A small network was trained on made-up records. Each row is its average activation on records with the value named, seen along a few directions.
Values that are neighbours, or in one group, have similar rows; names and order tell nothing.
Random noise pushes rows far along 2 fixed directions. That doesn't count. These rows show it; they differ only by the noise:
[-320  358  324  341  191   55  119  185  -39 -359   25  -75]
[ 525   21   44  -31 -330  235  368 -160 -323  -19 -220  -51]
[-431  327  218  523  451 -132   15  358 -184 -292    8 -101]
[ 432  203  352 -249 -645  531  477 -369   61 -273  -98  -11]


LOVU, 24 values:
koba: [ 189 -178  -99 -479 -174  192  359 -342  317  -23 -273   72]
tula: [ 243  -69 -196  -37 -125  112   95 -584 -290 -133  -71   15]
tumur: [-123   47  273   10 -336  146 -161  -66  171   37  434  -58]
lag: [ -79   25   21   40 -136 -159 -138 -398   14 -115   21 -275]
sez: [ 338   -7  -16 -436 -462  453  359   71  445   42   55  143]
lesub: [-186 -172  -96 -130  438 -130 -534   69   81  124 -259  -86]
nom: [ 123  108  -51 -224 -107   26  142  390  253 -109  234  269]
ger: [ 140 -143  -42 -409 -173   36 -157  -70  293  230   44   34]
mepom: [-783  154  541 -177  122  102 -441   56  938 -436  212   41]
kosov: [ 294 -189   30  -27 -299  239 -221 -147 -112   72  322 -164]
gitu: [-144  164   69 -223 -100  296  152 -299  506 -226 -117  341]
tasi: [ 317 -346 -378 -170  -33  -68  247 -350  -96  355 -312  387]
toded: [ 288 -154 -401  200   19 -112 -266  242 -586  399   78 -249]
seri: [-232  -31 -120  283   86 -222 -250  284 -150  280  264 -298]
bame: [ -22 -162   36   48 -161  -30  116 -447  -87   27  -68 -133]
puza: [-122  -88   98  357  552  -56 -288  419   30  196  -83  110]
relud: [-300  358   33   73  -18 -302  -71  239 -292 -158  209  225]
kiti: [ 252 -208 -270  166 -212 -246  227  143 -533  170 -116  -81]
nim: [ 430 -238 -347 -286  156 -134  288 -200 -153  282 -377   51]
pitu: [-596  366  268  478  563  -12  147  215   14 -377  116   34]
voz: [ 456 -315 -266 -451 -613  130  -38 -129  296  192   22  206]
zenar: [-145  382  369   18 -380  178  307    0  183 -353  -47   31]
pim: [ 280   75  175 -280 -267   33 -189 -586   -2   69   93 -287]
feru: [ 656 -399 -140 -437 -153  199  226   53  -81  274 -209   93]
The values of LOVU form 6 separate groups.
Which other values are in the same group as tasi? Give them in the order they are listed.
> koba, gitu, nim
Which other values are in the same group as puza? Give them in the order they are listed.
> sez, nom, feru
Which other values are in the same group as relud? Give them in the order they are listed.
> kiti, pitu, zenar
Which other values are in the same group as lag? Give them in the order they are listed.
> tula, bame, pim
Which other values are in the same group as tumur? Give them in the order they are listed.
> kosov, toded, seri

BUKE, 15 values:
siboz: [-575 -167 -398  494  662 -644 -190   19 -221  132 -220  241]
vuka: [ 349   76 -126   83 -470 -171  158  265 -166  158  119  191]
lipo: [ 472 -172  -55 -386 -280  359  471  -97  367   -6 -253  406]
kigu: [-234  182  128  -31   37  158 -249  453  -68  206 -248 -188]
sivu: [ 717 -394 -317  -61  128   68 -319  368 -361  226 -176 -150]
begu: [-194  396   27   57  217  397  589 -140 -104 -323   16 -178]
giv: [ 344 -351   99 -412  277  -29  263 -199   44  348 -105  170]
dulal: [  81   54  307   94 -191  -71  113 -313 -245  -33 -216 -424]
nol: [ 567 -803 -661 -504 -447  -94   70 -448 -447  591  -86 -181]
gez: [ -87   76  109   24 -155 -127  339  -51   59 -387  184 -116]
dufar: [ -42  303 -118 -189  -35  -96 -528 -265  248  -28  115 -138]
dum: [-564  215  429   22 -250  465 -386  124  800 -270  637  -78]
vir: [  20  278  394  101 -195  199   83 -156 -374 -158  484  -33]
rir: [-300  322  353 -162 -207   69   20  154  373 -527 -116  463]
gapit: [   2  -63  -21  316  120   17 -108 -237  334   35 -182   83]
The values of BUKE form 3 separate groups.
Which other values are in the same group as nol? Give them in the order they are listed.
> kigu, sivu, dufar, dum
Which other values are in the same group as lipo? Give them in the order they are listed.
> siboz, giv, rir, gapit
